[129 128 132 155 132 127 122] Out: 155

[[117 144 104 138 141]
 [105 101 123 133 139]
 [142 110 133 121 156]] Out: 123

[111 139 143 146 151] Out: 143

[115 138 148 113 147 152 121] Out: 113

[142 139 153 119 149] Out: 153

[135 134 146 111 102] Out: 146
---
{"in": [137, 104, 112, 126, 132], "out": 132}
{"in": [127, 128, 103, 132, 127, 122, 142], "out": 142}
{"in": [117, 152, 139, 140, 130], "out": 130}
{"in": [133, 105, 128, 129], "out": 129}
{"in": [119, 154, 148, 142, 107, 120, 131], "out": 131}
{"in": [130, 150, 137, 122, 125, 125, 133], "out": 133}
{"in": [131, 129, 127, 104, 133], "out": 133}
{"in": [128, 121, 118, 158, 129], "out": 129}
---
[[113, 153, 124, 125, 123, 118, 140], [125, 151, 107, 139, 140, 124, 145], [121, 147, 112, 138, 140, 120, 146]] | 147
[[136, 138, 115, 122], [131, 117, 127, 117], [141, 130, 102, 129]] | 130
[[154, 109, 127, 133, 127], [105, 110, 120, 150, 131], [134, 132, 116, 145, 130]] | 132
[[123, 145, 107, 153], [148, 132, 107, 150], [131, 117, 106, 136]] | 117
[[155, 102, 100, 153], [100, 129, 119, 122], [100, 120, 114, 128]] | 120
[[149, 145, 137, 141, 137], [140, 136, 130, 132, 130], [123, 115, 102, 108, 102]] | 115
[[150, 128, 144, 147, 106], [125, 124, 139, 107, 139], [129, 124, 111, 127, 135]] | 124
[[123, 106, 117, 124, 106, 130, 121], [127, 134, 123, 125, 139, 111, 115], [126, 130, 142, 128, 120, 131, 124]] | 130
[[136, 127, 125, 128], [102, 127, 125, 128], [129, 127, 125, 128]] | 127
---
134  154  138  110 value 110, 134

120  128  102  107  103  143  116 value 116, 120

135  128  151  119 value 119, 135

150  117  147  130  131  119  119
150  117  147  129  131  119  119
140  119  132  133  151  120  110
value 119, 140

 99  139  132  115  153  148  133 value 133, 99

126  111  116  110  139
151  127  121  127  139
value 139, 151

142  135  113  149  130  149 value 149, 142

129  118  106  107  147  127 value 127, 129

124  126  140  124  127  126  136
117  124   99  126  128  127  125
value 136, 117
---
121	125	128	114	135	103	121 yields 128
112	144	107	145 yields 107
135	130	129	149 yields 129
145	129	133	138	153 yields 133
131	99	141	156	115	148 yields 141
155	120	135	131	130	128	133 yields 135
---
Q:
[[103, 149, 120, 119, 142],
 [136, 151, 120, 151, 104],
 [137, 103, 121, 108, 143]]
A: 121

Q:
[[129, 129, 106, 129],
 [127, 134, 125, 128],
 [126, 125, 131, 128]]
A: 125

Q:
[[127, 146, 124, 130, 130, 132],
 [127, 132, 117, 122, 133, 103],
 [117, 109, 138, 122, 132, 138]]
A: 122

Q:
[[130, 122, 138, 116, 126, 133],
 [129, 115, 140, 120, 115, 121],
 [155, 140, 146, 130, 140, 148]]
A: 130

Q:
[[129, 128, 140, 136, 126, 112],
 [127, 128, 133, 150, 129, 126],
 [128, 127, 141, 112, 128, 115]]
A: 112

Q:
[[104, 129, 107, 135, 124, 101],
 [109, 136, 107, 138, 130, 107],
 [142, 153, 127, 138, 150, 137]]
A: 138

Q:
[[126, 122, 132, 140, 116, 126],
 [106, 109, 104, 140, 129, 150],
 [133, 132, 123, 120, 127, 138]]
A: 120

Q:
[[123, 120, 99, 119],
 [134, 133, 148, 138],
 [121, 119, 149, 118]]
A: 119

Q:
[[115, 130, 129, 126, 129, 123],
 [123, 131, 99, 111, 126, 125],
 [132, 144, 133, 129, 123, 122]]
A: 129
---
[[114 141 134 103]
 [112 127 113 121]
 [148 143 136 150]] → 114

[[125 124 128 127 128 127]
 [126 156 134 127 129 119]
 [128 152 129 130 127 128]] → 125

[[135 104 136 129]
 [129 127 148 124]
 [131 117 120 137]] → 135

[[140 109 140 139 122 124 144]
 [141 124 142 136 126 128 148]
 [144 107 147 136 127 132 153]] → 140

[[130 135 141 142 109 151]
 [124 129 113 121 147 102]
 [123 141 115 134 143 101]] → 130

[[117 123 132 117 123 110]
 [110 130 129 111 130  99]
 [114 134 127 115 134 107]] → 117

[[109 107 111 133 128 117 134]
 [153 102 145 115 126 133 121]
 [109 140 130 137 156 116 138]] → 109

[[141 140 126 124 125 129 130]
 [123 123 114 143 117 117 118]
 [ 99 100 118 145 121 118 119]] → 141
